A small network was trained on invented records. Each row is its activation on one of them, seen along a few directions.
Here are examples, each followed by its value of one field, BILAL.
The word none means that the record has no BILAL.
Other fields move the rows too, some of them a lot.
In the rows, zero is written as 500.
Strong random noise was added to every row along 19 fixed directions; ignore it. To show where, here is one row again and again, with new noise each time:
[540 584 455 489 652 794 469 460 596 535 438 429 547 577 479 352 663 487
 419 426 651 511 386 600 166 324 430 498 446 395 487 577 820 439 585 548]
[466 474 791 516 455 387 476 426 518 639 439 661 474 512 601 381 404 528
 560 350 569 323 432 459 615 582 584 551 321 415 603 493 450 566 343 387]
[375 579 551 439 468 488 479 477 500 563 439 451 575 471 558 649 478 484
 459 403 587 468 433 407 361 512 643 582 436 575 320 595 475 457 521 549]
[455 486 726 478 354 328 309 625 461 781 346 578 523 553 400 672 411 378
 499 472 554 404 502 439 443 528 648 619 338 613 441 547 579 366 399 326]
[589 402 250 528 567 637 451 626 822 711 549 575 564 322 508 542 580 591
 418 434 448 662 508 482 558 380 384 603 533 408 724 536 700 444 662 728]
[442 416 530 466 437 683 461 513 584 504 461 474 414 375 588 387 363 347
 559 314 469 339 541 489 590 601 580 532 580 453 383 522 303 663 671 449]
[694 417 695 631 423 779 294 568 458 490 436 429 485 532 356 442 488 587
 579 177 675 302 398 614 536 642 331 544 576 391 282 446 532 464 435 497]
[398 390 266 418 392 448 436 387 529 426 464 429 580 482 273 436 552 552
 384 422 384 494 593 363 382 520 576 542 508 518 414 410 199 472 539 527]
[381 726 526 407 574 575 522 310 621 460 432 443 548 364 485 354 603 585
 417 488 426 469 519 456 346 407 568 416 480 426 513 629 518 468 382 531]
[590 622 575 696 520 497 489 424 434 370 570 286 469 414 645 708 594 523
 595 778 520 503 559 483 647 677 589 336 600 523 396 402 585 318 338 472]
[400 390 339 457 411 463 418 520 573 628 640 391 476 238 545 584 524 371
 449 493 403 490 579 400 536 497 519 553 568 456 535 313 377 425 566 628]
[401 644 324 444 550 624 478 372 661 434 423 494 588 579 450 623 400 570
 365 471 572 624 475 543 253 605 568 513 562 555 400 586 383 487 656 434]
[508 493 332 554 489 487 487 497 543 324 280 396 481 520 519 408 422 740
 459 439 409 433 641 527 402 592 317 396 589 481 447 569 450 435 505 314]
[315 501 534 364 506 561 595 453 507 415 563 570 503 554 504 422 473 523
 431 314 558 555 361 544 482 547 472 464 442 451 515 408 350 642 637 586]
[543 354 579 556 519 350 566 563 508 348 468 323 499 499 629 419 705 555
 588 530 494 466 549 385 450 411 502 408 507 432 519 365 600 500 450 460]
[416 307 458 485 513 286 688 424 493 706 437 626 449 770 585 477 525 622
 518 505 532 541 424 561 581 508 597 517 449 570 688 564 423 456 500 393]
[571 394 243 639 496 459 547 331 443 238 489 514 547 755 385 437 602 773
 287 552 542 612 484 477 467 543 490 478 406 524 496 393 456 452 533 519]
[526 526 335 515 589 383 704 559 458 416 670 405 452 349 739 589 566 439
 577 682 439 619 547 444 588 273 465 548 625 518 609 523 584 582 490 617]
[540 449 623 550 529 294 582 495 526 410 394 516 612 433 579 481 457 682
 595 432 542 435 479 405 561 526 435 402 433 481 547 488 506 535 353 481]
[348 545 572 353 456 346 479 491 309 621 454 482 510 576 469 437 587 497
 447 645 471 330 500 395 251 413 414 460 278 457 523 391 652 321 439 514]
[389 732 457 439 518 617 405 425 581 558 440 622 558 615 450 537 480 409
 477 664 443 583 555 408 394 647 720 575 277 505 511 574 507 463 585 400]

[450 795 575 527 535 578 540 440 472 401 534 448 369 472 646 468 533 654
 488 489 423 551 530 603 594 522 440 472 582 447 523 658 536 470 320 450] -> nefop
[614 519 266 624 603 527 538 604 398 267 494 331 611 375 494 493 544 401
 615 491 492 683 540 546 512 417 378 445 507 540 465 504 610 524 408 496] -> mopu
[584 506 624 456 481 466 328 480 528 656 409 567 513 519 602 286 448 578
 636 367 494 167 567 304 219 464 383 802 368 255 541 500 507 553 387 380] -> luz
[323 699 309 509 526 470 470 395 434 456 487 380 427 499 610 483 523 457
 337 605 444 587 583 587 304 540 441 421 418 486 580 443 545 305 411 335] -> mol
[471 579 305 410 591 542 483 535 481 546 428 413 533 544 548 487 379 491
 566 444 512 499 530 574 160 414 285 623 621 480 479 631 492 521 536 388] -> bupod
[440 491 451 427 687 417 713 357 548 441 444 534 488 640 585 275 534 656
 378 473 618 539 372 706 237 287 273 314 504 417 755 504 654 524 500 444] -> rir
[586 736 727 405 499 463 497 620 444 425 714 667 468 629 314 582 581 462
 661 616 445 692 482 490 590 357 523 746 567 474 617 541 501 722 321 503] -> fozel
[633 508 684 594 525 408 510 518 697 404 399 484 453 383 600 506 475 594
 444 607 484 409 600 505 542 407 504 361 656 503 562 555 652 526 454 385] -> vin
[412 680 528 442 483 489 424 621 404 335 367 303 550 468 548 505 558 390
 661 445 425 495 620 361 252 504 535 559 415 503 295 575 486 482 430 353] -> puv
[535 562 438 469 633 765 513 370 763 610 612 579 545 584 385 448 598 546
 594 263 587 715 357 665 474 521 546 647 667 367 638 576 325 583 473 542] -> nopor
[461 514 631 329 626 542 694 509 509 349 474 507 581 594 530 226 721 654
 592 484 479 448 421 395 355 357 382 391 407 341 547 492 624 641 564 661] -> met
[564 379 377 438 430 413 383 659 523 542 419 459 661 509 286 602 503 424
 699 645 377 473 663 292 411 614 511 526 470 551 422 382 403 436 592 467] -> fozel
[498 392 325 526 550 387 592 453 656 358 312 523 730 473 286 485 591 571
 435 496 440 701 536 409 551 490 685 310 395 683 508 579 441 492 532 535] -> vin
[502 326 355 540 596 547 588 492 457 492 509 421 555 602 558 459 546 302
 552 602 594 600 446 514 466 499 626 420 420 570 484 426 559 542 666 521] -> bupod
[354 505 545 439 400 547 436 555 542 518 453 586 361 493 474 411 387 353
 441 451 379 494 590 584 596 620 558 433 474 495 556 455 354 567 619 319] -> none
[502 445 476 459 568 643 534 248 594 418 450 562 577 683 255 329 592 588
 366 748 476 488 479 499 443 553 653 279 502 525 482 487 464 499 653 554] -> runim
[361 514 430 294 616 415 669 272 557 589 690 593 556 546 280 456 536 300
 505 640 530 694 388 633 400 373 595 395 588 519 767 340 279 589 473 481] -> met
[393 398 355 406 475 516 556 348 412 653 515 451 441 574 501 456 509 385
 376 732 457 346 517 480 395 455 627 428 514 582 445 494 464 399 656 538] -> mopu
[639 585 428 555 565 746 591 381 463 358 466 578 539 563 305 401 481 544
 475 462 548 514 426 600 595 449 505 481 561 559 411 687 485 596 502 577] -> mol
[300 476 517 416 530 497 659 651 355 434 439 505 506 568 679 491 518 610
 543 545 416 547 438 470 639 624 384 290 306 547 471 525 658 488 685 678] -> palot
[315 375 494 529 416 558 388 579 399 781 639 474 486 466 452 584 638 344
 495 293 542 660 349 621 743 718 557 457 288 507 563 280 469 264 456 630] -> paf
[451 617 652 586 514 354 569 417 558 356 513 424 541 238 695 698 456 473
 325 511 606 540 446 443 570 427 690 367 485 633 405 564 589 521 420 588] -> rir
[453 674 551 548 476 617 495 399 510 505 536 579 334 586 552 559 487 614
 197 505 558 553 431 694 516 454 525 489 550 532 511 606 630 427 512 489] -> none
[505 550 770 392 453 384 522 619 367 574 489 577 499 428 428 534 397 449
 600 661 456 331 504 461 601 443 395 388 476 541 484 506 600 517 439 545] -> nefop
[442 483 635 493 380 406 360 508 348 810 390 343 455 479 586 614 569 660
 497 367 546 221 478 481 359 538 422 584 518 480 319 567 579 145 288 510] -> paf
[619 620 307 545 545 477 402 501 425 412 420 604 720 656 435 604 400 520
 622 834 490 479 621 219 314 656 518 630 204 501 427 478 577 454 571 467] -> zer
[463 286 361 480 411 259 460 675 521 533 327 468 580 333 421 524 368 591
 501 510 344 444 661 411 563 584 304 315 486 571 546 414 464 377 542 460] -> runim
[453 450 675 552 439 448 373 734 535 579 381 437 550 463 693 630 427 477
 666 171 620 513 451 462 471 696 459 583 379 470 410 469 526 459 470 393] -> puv
[497 439 390 592 452 620 354 473 491 443 378 423 288 713 750 195 470 594
 468 396 458 279 651 506 270 650 395 658 415 283 495 442 481 486 589 186] -> luz
[497 363 519 505 501 481 536 452 591 499 571 628 489 558 506 441 510 509
 321 372 614 545 368 509 497 409 542 536 428 472 582 404 499 604 612 594] -> nopor
[464 310 512 393 410 291 555 614 372 638 627 635 489 458 503 581 372 476
 502 591 482 372 475 382 599 448 355 560 438 494 587 311 455 535 609 674] -> zer
[411 368 421 503 505 422 538 355 442 620 563 507 439 512 614 386 480 368
 439 515 527 438 477 532 498 494 561 483 400 463 610 368 446 485 515 476] -> palot

Here are new rows. What is BILAL for each?
[538 589 640 506 558 427 497 581 327 462 624 498 541 619 478 616 531 530
 622 576 594 614 392 577 475 540 308 477 470 470 574 355 623 475 361 512] -> bupod
[490 590 493 458 528 441 392 469 566 532 449 477 702 332 257 399 552 347
 736 474 386 582 600 410 464 566 539 442 370 445 617 438 369 455 228 396] -> puv
[522 540 629 601 484 541 346 495 433 460 444 443 531 470 494 336 616 313
 609 533 454 448 574 366 531 542 691 518 232 453 461 481 627 505 345 412] -> palot
[483 553 413 668 454 519 378 332 241 648 559 468 408 446 287 493 458 384
 316 615 534 540 450 803 690 573 403 281 405 589 589 374 626 160 213 442] -> nefop
[622 451 661 510 596 531 670 476 598 261 422 566 487 568 654 268 482 766
 693 641 422 325 580 388 645 628 397 310 557 347 557 506 485 693 598 482] -> runim
[533 414 633 419 542 440 561 452 505 750 452 625 492 456 450 345 374 573
 636 595 430 291 501 583 639 559 304 314 550 422 712 498 502 468 410 487] -> bupod
[295 804 612 398 391 536 483 566 345 511 539 570 368 373 553 619 380 436
 344 493 403 501 510 538 620 499 520 529 435 585 396 642 505 495 474 564] -> none
[309 356 526 343 426 432 564 493 632 800 451 594 384 558 388 451 549 438
 386 460 364 584 500 599 628 375 722 493 588 616 632 660 388 485 579 465] -> nefop
[546 382 483 513 475 694 392 529 435 370 487 569 636 358 216 409 302 213
 431 469 568 447 427 518 585 542 498 346 374 585 349 386 500 674 672 605] -> mopu
[422 454 498 488 452 566 377 550 455 696 411 421 459 279 547 428 353 379
 485 349 492 314 518 591 489 566 346 412 485 472 445 489 534 368 492 471] -> runim
[641 175 430 490 373 438 475 535 375 643 609 589 503 476 463 481 429 531
 393 462 602 179 450 352 447 316 331 700 492 453 433 348 500 539 661 775] -> none
[431 457 694 451 497 442 516 288 615 497 612 555 399 655 605 483 484 596
 329 508 672 417 387 580 339 558 530 451 569 384 588 282 399 540 566 442] -> rir
[591 389 302 652 548 680 430 538 689 677 331 313 528 376 496 705 527 392
 430 580 527 573 547 593 520 465 723 418 719 727 310 796 683 305 631 486] -> paf
[530 669 501 632 542 316 506 302 448 403 550 598 550 529 482 678 303 636
 369 636 647 610 437 672 507 631 394 354 489 549 635 372 474 397 274 361] -> none
[489 610 465 386 545 342 623 526 400 491 512 609 625 577 459 587 435 469
 666 480 536 585 468 422 392 371 519 691 465 566 510 626 376 646 406 489] -> none
[276 633 585 349 517 331 566 566 404 561 505 482 474 440 683 502 432 293
 537 421 504 523 476 485 367 365 564 569 391 537 543 572 482 582 424 386] -> paf
